These are the activations of a small network on made-up records, seen along a few directions, one row for each record.
After each row come some of the record's fields: Lozu, Mam, Duz, Peta, Kes.
Not every record has every field; a missing one is left out.
The largest differences between rows may come from other fields.
In the rows, zero is written as 500.
Random noise pushes rows far along 7 fixed directions. That doesn't count. These rows show it; they differ only by the noise:
[658 273 556 379 417 453 726 383 636 148 198 342 574 692 371 380 367  81
 342]
[188 570 801 244 471 780 399 617  48 913 479 815 376 521 300 142 609 854
 324]
[674 320 291 461 408 670 440 412 506 598 494 603 567 639 649 604 665 393
 452]
[425 292 432 390 364 284 518 447 484 535 114 623 528 304  72 344 515 406
 345]
[581 271 182 545 353 440 240 397 575 750 403 701 703 365 560 566 839 403
 525]
[618 460 678 603 278 507 650 643 463 383 505 477 313 536 191 402 312 434
 489]
[421 393 215 542 452 677 229 439 426 817 591 783 550 426 570 517 759 627
 509]
[599 349 399 487 332 544 568 498 442 549 393 610 399 498 292 526 488 482
 417]
[540 375 433 231 608 727 384 381 462 575 442 564 696 779 759 429 672 338
 339]

[614 457 890 361 347 559 486 596 390 705 404 518 528 529 656 360 742 540
 550] -> <Lozu:w2 Mam:y2 Duz:j2 Peta:z2 Kes:k2>
[426 465 576 580 516 444 452 350 671 368 493 354 672 399 714 442 637 345
 627] -> <Lozu:w2 Mam:y2 Duz:j2 Peta:z2 Kes:k2>
[684 538 796 554 334 546 386 689 357 723 537 543 517 624 722 465 794 511
 579] -> <Lozu:w2 Mam:y1 Duz:j2 Peta:z1 Kes:k2>
[433 476 157 567 567 255 329 437 515 741 433 593 597 267 429 623 596 683
 463] -> <Lozu:w1 Mam:y2 Duz:j1 Peta:z2>
[489 337 673 494 262 327 509 421 315 736 163 631 569 247 398 387 793 557
 481] -> <Lozu:w2 Mam:y2 Duz:j1 Peta:z2 Kes:k2>
[641 505 306 526 471 441 393 476 546 786 607 625 441 350 550 720 648 685
 613] -> <Lozu:w1 Mam:y2 Duz:j1 Peta:z1 Kes:k1>
[376 604 637 301 499 545 533 623 271 666 482 629 480 510 337 386 477 588
 343] -> <Lozu:w2 Mam:y1 Duz:j1 Peta:z1>
[379 539 938 221 542 671 579 455 323 543 413 406 660 785 754 298 702 512
 358] -> <Lozu:w1 Mam:y1 Duz:j2 Peta:z2 Kes:k2>
[487 441 319 475 569 694 433 324 518 602 606 544 554 559 916 580 808 570
 593] -> <Lozu:w2 Mam:y2 Duz:j2 Peta:z1 Kes:k2>
[480 463 372 467 473 544 502 421 401 623 359 664 373 419 465 607 518 669
 439] -> <Lozu:w1 Mam:y2 Duz:j2 Peta:z1 Kes:k1>
[588 308 595 149 503 614 596 353 437 625 193 570 641 634 711 478 691 460
 360] -> <Lozu:w1 Mam:y2 Duz:j2 Peta:z2 Kes:k1>
[418 390 439 373 657 494 439 361 616 404 401 500 630 507 618 463 561 453
 478] -> <Lozu:w1 Mam:y2 Duz:j2 Peta:z2 Kes:k2>
[547 509 199 254 898 478 540 368 459 502 383 461 648 652 648 717 435 593
 181] -> <Lozu:w2 Mam:y2 Duz:j1 Peta:z2 Kes:k2>
[413 520 241 439 671 624 366 377 521 483 521 576 560 542 621 575 577 536
 431] -> <Lozu:w1 Mam:y1 Duz:j2 Peta:z1 Kes:k2>
[468 555 609 512 639 562 369 590 487 417 528 553 516 612 474 306 367 430
 483] -> <Lozu:w1 Mam:y2 Duz:j1 Peta:z2>
[665 400 443 700 276 286 622 525 467 575 283 542 432 294 250 588 525 631
 441] -> <Lozu:w1 Mam:y2 Duz:j1 Peta:z2 Kes:k2>
[596 350 569 310 413 357 530 435 562 589 299 536 525 340 512 552 734 447
 573] -> <Lozu:w2 Mam:y2 Duz:j2 Peta:z1 Kes:k2>
[451 394 666 325 527 578 599 440 291 528 159 545 514 614 551 315 536 514
 271] -> <Lozu:w2 Mam:y2 Duz:j2 Peta:z2 Kes:k2>
[536 495 601 311 660 444 706 492 501 347 345 396 243 558 313 483 275 612
 370] -> <Lozu:w1 Mam:y2 Duz:j2 Peta:z2 Kes:k2>
[685 571 753 739 336 404 253 705 553 703 686 476 535 416 667 477 648 515
 755] -> <Lozu:w1 Mam:y2 Duz:j2 Peta:z2 Kes:k1>
[587 568 289 665 635 286 537 497 576 347 497 374 547 544 410 686 285 490
 358] -> <Lozu:w1 Mam:y1 Duz:j1 Peta:z2 Kes:k1>
[232 405 106 318 668 605 664 272 400 433 293 692 262 345 211 488 341 671
 295] -> <Lozu:w2 Mam:y2 Duz:j1 Peta:z1 Kes:k2>
[492 721 441 620 656 513 488 570 571 413 825 361 518 636 609 606 372 530
 505] -> <Lozu:w1 Mam:y1 Duz:j1 Peta:z1>
[313 559 678 503 594 613 448 514 536 287 624 474 535 536 426 191 353 400
 570] -> <Lozu:w1 Mam:y2 Duz:j1 Peta:z2>
[232 635 334 527 683 761 535 507 449 488 824 514 278 491 483 624 351 810
 514] -> <Lozu:w2 Mam:y1 Duz:j2 Peta:z2 Kes:k2>
[440 357 346 933 344 651 664 287 631 270 470 608 226 360 372 387 412 579
 652] -> <Lozu:w1 Mam:y2 Duz:j1 Peta:z1>
[468 616 728 670 346 573 345 723 321 812 574 804 184 291 255 365 550 871
 658] -> <Lozu:w1 Mam:y2 Duz:j2 Peta:z1>
[825 544 553 298 417 469 667 663 430 544 549 455 367 575 501 791 421 570
 489] -> <Lozu:w2 Mam:y2 Duz:j2 Peta:z1 Kes:k2>
[387 729 860 234 577 842 602 648 178 521 709 429 451 865 622 341 394 544
 398] -> <Lozu:w2 Mam:y1 Duz:j2 Peta:z1>
[354 742 424 625 637 454 296 653 483 624 785 448 585 457 520 491 452 636
 585] -> <Lozu:w2 Mam:y2 Duz:j2>
[760 407 272 455 512 331 465 395 484 781 367 615 376 368 566 860 710 746
 444] -> <Lozu:w1 Mam:y2 Duz:j1 Peta:z1 Kes:k2>
[613 583 428 730 388 265 227 710 773 496 798 457 611 320 536 571 565 346
 868] -> <Lozu:w2 Mam:y2 Duz:j2 Peta:z1>
[415 491 578 583 499 719 519 384 358 623 477 625 396 520 635 419 668 697
 570] -> <Lozu:w2 Mam:y2 Duz:j2 Peta:z1>
[723 459 411 546 450 568 614 463 615 337 533 489 331 523 515 664 365 441
 568] -> <Lozu:w1 Mam:y2 Duz:j2 Peta:z1 Kes:k1>
[398 431 463 552 463 425 554 439 560 296 360 565 426 366 295 331 380 426
 485] -> <Lozu:w1 Mam:y2 Duz:j1 Peta:z1 Kes:k2>
[523 479 968 407 627 755 526 457 317 456 291 421 649 875 887  62 668 395
 328] -> <Lozu:w2 Mam:y2 Duz:j1 Peta:z2 Kes:k2>

Which values does each new row have?
[439 475 279 653 600 624 508 416 540 270 530 500 480 641 588 516 427 445
 458] -> <Lozu:w1 Mam:y1 Duz:j2 Peta:z1 Kes:k2>
[195 567 807 495 518 775 505 396 277 487 437 537 479 610 648 128 611 632
 481] -> <Lozu:w1 Mam:y2 Duz:j2 Peta:z1 Kes:k2>
[313 598 609 401 563 787 661 473 435 421 595 509 309 564 503 431 344 603
 495] -> <Lozu:w2 Mam:y2 Duz:j2 Peta:z1 Kes:k1>
[428 748 611 513 650 512 229 703 461 586 758 479 557 476 611 404 535 581
 568] -> <Lozu:w2 Mam:y2 Duz:j2 Peta:z1 Kes:k2>
[397 525 487 831 404 406 446 513 456 620 544 525 574 395 556 403 590 622
 571] -> <Lozu:w2 Mam:y2 Duz:j1 Peta:z2>
[413 603 874 191 445 549 597 621 253 745 399 535 491 573 423 423 569 692
 345] -> <Lozu:w1 Mam:y1 Duz:j2 Peta:z2 Kes:k1>
[511 567 540 110 478 255 540 658 377 710 344 525 525 392 219 614 525 564
 400] -> <Lozu:w2 Mam:y1 Duz:j2 Peta:z1>
[257 552 538 421 683 670 429 449 431 377 434 461 587 673 556 214 370 432
 358] -> <Lozu:w1 Mam:y2 Duz:j2 Peta:z2>
[262 537 589 585 654 836 364 272 465 455 663 544 549 623 925 208 692 579
 546] -> <Lozu:w1 Mam:y2 Duz:j1 Peta:z1 Kes:k2>
[175 571 582 405 578 774 784 392 326 262 472 463 158 499 287 348 209 650
 374] -> <Lozu:w2 Mam:y2 Duz:j2 Peta:z1 Kes:k2>
[567 509 447 624 404 557 359 611 432 732 642 664 361 402 441 601 570 782
 658] -> <Lozu:w1 Mam:y2 Duz:j2 Peta:z2>
[218 490 298 574 443 570 608 353 578 444 610 524 409 270 326 577 492 565
 616] -> <Lozu:w2 Mam:y1 Duz:j2 Peta:z1>
[323 384 393 657 418 478 438 398 552 502 345 635 509 278 308 339 471 496
 514] -> <Lozu:w1 Mam:y2 Duz:j1 Peta:z2 Kes:k1>
[696 368 620 454 378 373 620 479 481 576 276 550 415 418 418 494 624 575
 466] -> <Lozu:w1 Mam:y2 Duz:j1 Peta:z2 Kes:k2>
[430 553 735 395 592 685 586 394 345 568 461 470 368 613 640 364 566 654
 385] -> <Lozu:w1 Mam:y2 Duz:j1 Peta:z1 Kes:k2>
[444 567 616 454 637 201 356 459 733 328 563 268 816 523 716 444 600 183
 523] -> <Lozu:w1 Mam:y1 Duz:j1 Peta:z1 Kes:k2>
[324 393 165 705 587 535 156 319 688 601 578 609 741 391 742 533 784 467
 666] -> <Lozu:w1 Mam:y1 Duz:j2 Peta:z2>
[190 566 410 563 657 740 540 405 520 251 537 520 363 479 392 296 275 505
 517] -> <Lozu:w2 Mam:y2 Duz:j2 Peta:z1>
